These are the activations of a small neural network, seen along a few directions. Each row is one input.
Each table varies a few parts of the input and shows all the possible inputs, shuffled.
A made-up example of a description, with smaller parts first: one of 3 separate values, together with either a single point or one of 9 places around a ring or (one of 5 places around a ring, together with one of 6 places along a line).
Shared parts are said once, and a part with two or three values counts as separate values.

Other details of the inputs shift rows strongly along two fixed directions, in all tables alike. That doesn't count.

Table:
x1: [ 18  11 -11 -23  -1  23 -25  55  24 -14  19   5 -10]
x2: [  2   2 -13  -2   6  12  -9  76  14  -9   8  -1  -6]
x3: [-21 -11   6   6  14  -6  25 -38 -34  30 -10 -15  28]
x4: [ 43  14  31  33 -48 -51  -8 -10 -19 -51 -41  38 -56]
x5: [-21 -17 -42 -50   8  34  27  -7 -12  31  38 -29  38]
x6: [ 15  22  34  43 -11 -42 -35  -5  10 -25 -50  37 -25]
x7: [ -9   8  13  18  -7  -8 -14  18  30 -27   7  15 -31]
x8: [  6   6  -4   6  -8   3 -16  17  35 -28  -1   5 -30]
x9: [  3 -10   0 -14   5   8   7 -60 -17  27   4 -21  21]
x10: [ -5   0 -27  -8   4   8 -11  66  20 -14  15  17  -5]
x11: [ -7   4  14   2  10  23  -6  56  23 -16  34  -4 -26]
x12: [-16 -22 -19 -39  22  48  30  -6 -16  34  47 -46  24]
x13: [-13 -14 -29 -41  13  44  31   1 -20  39  30 -39  36]
x14: [   4    0   37   28   -3  -37   11 -108  -23   21  -35    2   22]
x15: [ 15  -1   7  26  -3 -41   9 -88 -33  28 -58  11  41]
x16: [-12   7   4  15  -1 -17 -16  33  18 -25  -7  23 -20]
Description of these inputs: either a single point or (one of 3 separate values, together with one of 5 places around a ring).
Which other rows does x2 become when the place on the ring of 5 takes its other values? List them by row number. -> x3, x11, x12, x13

Table:
x17: [ 27   3   7 -11 -10  16  16 -11 -19   4  12  -6   1]
x18: [ 33  19  35  34 -11  -9 -40   9  46 -49 -10  32 -60]
x19: [-18   7  -3   4 -12  -4  17 -57  11  15 -32 -17  24]
x20: [ 33  24   3  44 -29 -10 -16  45  50 -38 -50  17 -30]
x21: [-16 -11 -16   5   9  17   6 -20  30  15  15 -19  12]
x22: [-12 -24 -32 -11  24  28  -6 -12 -19  22 -25 -46   7]
x23: [-12 -15  32  26   7 -23   8 -61 -22  13  -4   7  -2]
x24: [ 30  21  26  43 -25 -28  -4  44  14 -54 -27  26 -53]
x25: [ 23   2  -9 -12 -17 -13  -2 -32 -24  -4  -6  19   0]
x26: [  6  10 -25  13  -6 -15 -23  76  30 -43 -19  34 -21]
x27: [ 12  -4 -10   6  -1 -37  -5 -59 -24  25 -50   9  47]
x28: [-23  -7   8  27  24  -7  -1 -28   6  25 -11   1  17]
x29: [-21   9  -9 -42  25  39 -22  68  22  12  47 -18  15]
x30: [ 22  17   3  29 -28 -43 -21  39   8 -59 -25  45 -50]
x31: [ 22  24   7  52 -13 -20 -11  54  36 -43 -50  23 -27]
x32: [  8  -3  26  23 -11 -24  25 -39 -45  15 -23   5   6]
x33: [-17   1  27  12 -11 -34  33 -82 -30   0 -28  -7   6]
x34: [-23  -8  -5  27  19  -5  12 -33  13   8  -6  -9  17]
x35: [ 14  -3 -10 -27  -7  -2 -24  42 -18 -11  35  17  -7]
x36: [  0  26  46  30 -19 -27 -31  35  19 -45 -25  37 -56]
x37: [-13 -16 -60 -53   3  39   0  83  19   2  51  -6  11]
x38: [  4  11  25  -7 -12  -5   9 -70 -16   3 -14  -3   2]
x39: [-29  10  14  17   6 -18   7 -46 -12  26 -40   0  27]
x40: [ -9  -6 -18   6   3 -24   0  -7 -20  18 -31  21  27]
x41: [-23 -25 -24 -43   8   9  20  12 -56  29  52   1  22]
x42: [ 20   4   9  16   5 -14   8 -35 -15  30 -39 -12  41]
x43: [ -4 -13   4  -8  -3  16   2  15  28 -14  46  -6 -33]
x44: [ 13  27  30  21 -37 -20 -21  20  43 -54 -23  21 -63]
x45: [ -6   3  27 -22  -1   1  -6 -16 -16   4  19  -9   3]
x46: [ -9 -11   3   4  29   0  -3 -51   2  40   5 -20  40]
x47: [  1   0   7  29   4 -17  21 -30 -23  30 -46   0  32]
x48: [-35 -28 -19 -49  33  55  13  83   9  -4 118 -22 -18]
x49: [  3  -8 -45 -44  13  28  -2  24  -2  18  22   1  32]
x50: [-10  16  -6 -19  10  24  -3 -15  15  15  -2 -12  20]
x51: [  5 -13 -11 -30 -12  27  34  20 -14   9  45 -24  -2]
x52: [-19 -16 -24 -31  38  44  14 -34   4  48  46 -32  44]
x53: [  2 -17 -11 -17   8  23 -16  27 -19 -10   7 -29 -47]
x54: [ 23   1  14 -15  -3  13  -6  47 -12  -5  33  -4  -8]
x55: [-39   1 -12 -12  13  14  20  -1   1  10   7 -20  25]
x56: [ 21  11 -15 -11   8  34  -1  45  20   4   6  -6   9]
x57: [ 13  -7  -9   4 -33 -38  21 -73 -31   4 -28   9   6]
x58: [  4 -10  21 -10  14  12 -23  21  11  -7  50  -1 -18]
What is each input in this table made of? -> one of 2 separate values, together with either a single point or (one of 4 places along a line, together with one of 5 places around a ring)
Changing only the choice among 2 separate values turns x18 into x52. The same change can be made to x38. Which row results? -> x50
Changing only the choice among 2 separate values turns x42 into x54. The same change can be made to x21. Which row results? -> x43
Start at x35 and move only the place on the line of 4, one step at a time. The first step leads to x54. Which rows follow, in order? -> x45, x58

Table:
x59: [ 12   6  11 -26  -1  26 -27  80  27 -31  61   6 -43]
x60: [ 15   6  12  17  -7 -20   3 -72  -3  18 -38  -4  28]
x61: [ 41  29  48  60 -38 -49 -17  -1  11 -58 -59  41 -62]
x62: [-20 -14 -30 -36   8  22  30   1 -15  29  40 -11  36]
x63: [  9   7  12  -8   2  15 -30  40  22 -23  23   9 -38]
x64: [ -7  10 -29 -16   8  36 -29  88  55 -27  27   5 -25]
x65: [ 15   7  11  29 -15 -25  23 -58 -18  13 -52   3  20]
x66: [ 10   5   9 -25   0  23 -21  87  10 -29  62  19 -38]
x67: [-16 -13 -24 -27   4  16  26 -31  -4  29  23 -24  37]
x68: [ 32  26  40  54 -40 -52 -27 -18  34 -63 -51  39 -62]
x69: [  7   7 -18   9   9  15 -20  70  30 -15 -11   1 -13]
x70: [-13 -11 -22 -29  18  10  11 -12 -27  41  11 -14  52]
x71: [-11 -23  -8 -15  10  11  25 -22 -37  26  17 -25  14]
x72: [  5   4  -1  24  -7 -28  15 -48 -21  17 -62  -2  29]
x73: [ 35  21  36  58 -19 -48 -47  -2  22 -44 -61  42 -50]
x74: [ 10   3   7 -22  -6  31 -11  87  23 -35  55  -5 -50]
x75: [-26 -21 -17 -40  11  27  22 -21 -17  20  49 -24  10]
x76: [  8  15 -10  -6  11  27 -37  60  44 -15   7   5 -15]
x77: [-12 -17  -2 -32   9   4  13 -20 -45  29  31 -11  25]
x78: [  4   5   7  -6 -14  -2  -5  45   7 -36  31  23 -38]
x79: [  6  -2  20  20 -10 -16  16 -75 -21   7 -36 -12  -4]
x80: [-26   5  22  47  18 -26   8 -57  10  24 -50  -1  36]
x81: [  6   6   0  25  -2  -9  12 -66  -2  16 -58 -15  21]
x82: [ 34  28  15  61  -9 -40 -50   9  42 -34 -82  38 -23]
x83: [ 13   5   8  21 -12 -13  17 -55  -2  12 -41 -14  18]
x84: [ -5  -6   9  14 -16 -40  15 -65 -34   3 -31  10   8]
x85: [-48 -19   8 -20  33  23  23   3 -17  31  62 -24  20]
x86: [-24 -19 -41 -23  21  17  17 -11  -9  32  14 -19  43]
x87: [ 10  12  -9 -22   6  31 -26 102  31 -18  44  18 -17]
x88: [-23 -27 -19 -24  10   7  23 -29 -31  25  30 -17  19]
x89: [-15 -19  -6 -26   4   8  29 -15 -49  25  24 -22  19]
x90: [-28 -16 -39 -37  15  16  21   6 -18  32  24 -14  45]
Changing only one part turns x59 into x60. The same change can be made to x88. Which row results? -> x86
What is each input in this table made of? -> one of 2 separate values, together with either a single point or (one of 3 separate values, together with one of 5 places around a ring)
Which other rows does x78 become when the choice among 3 separate values takes its other values? List them by row number. -> x61, x66
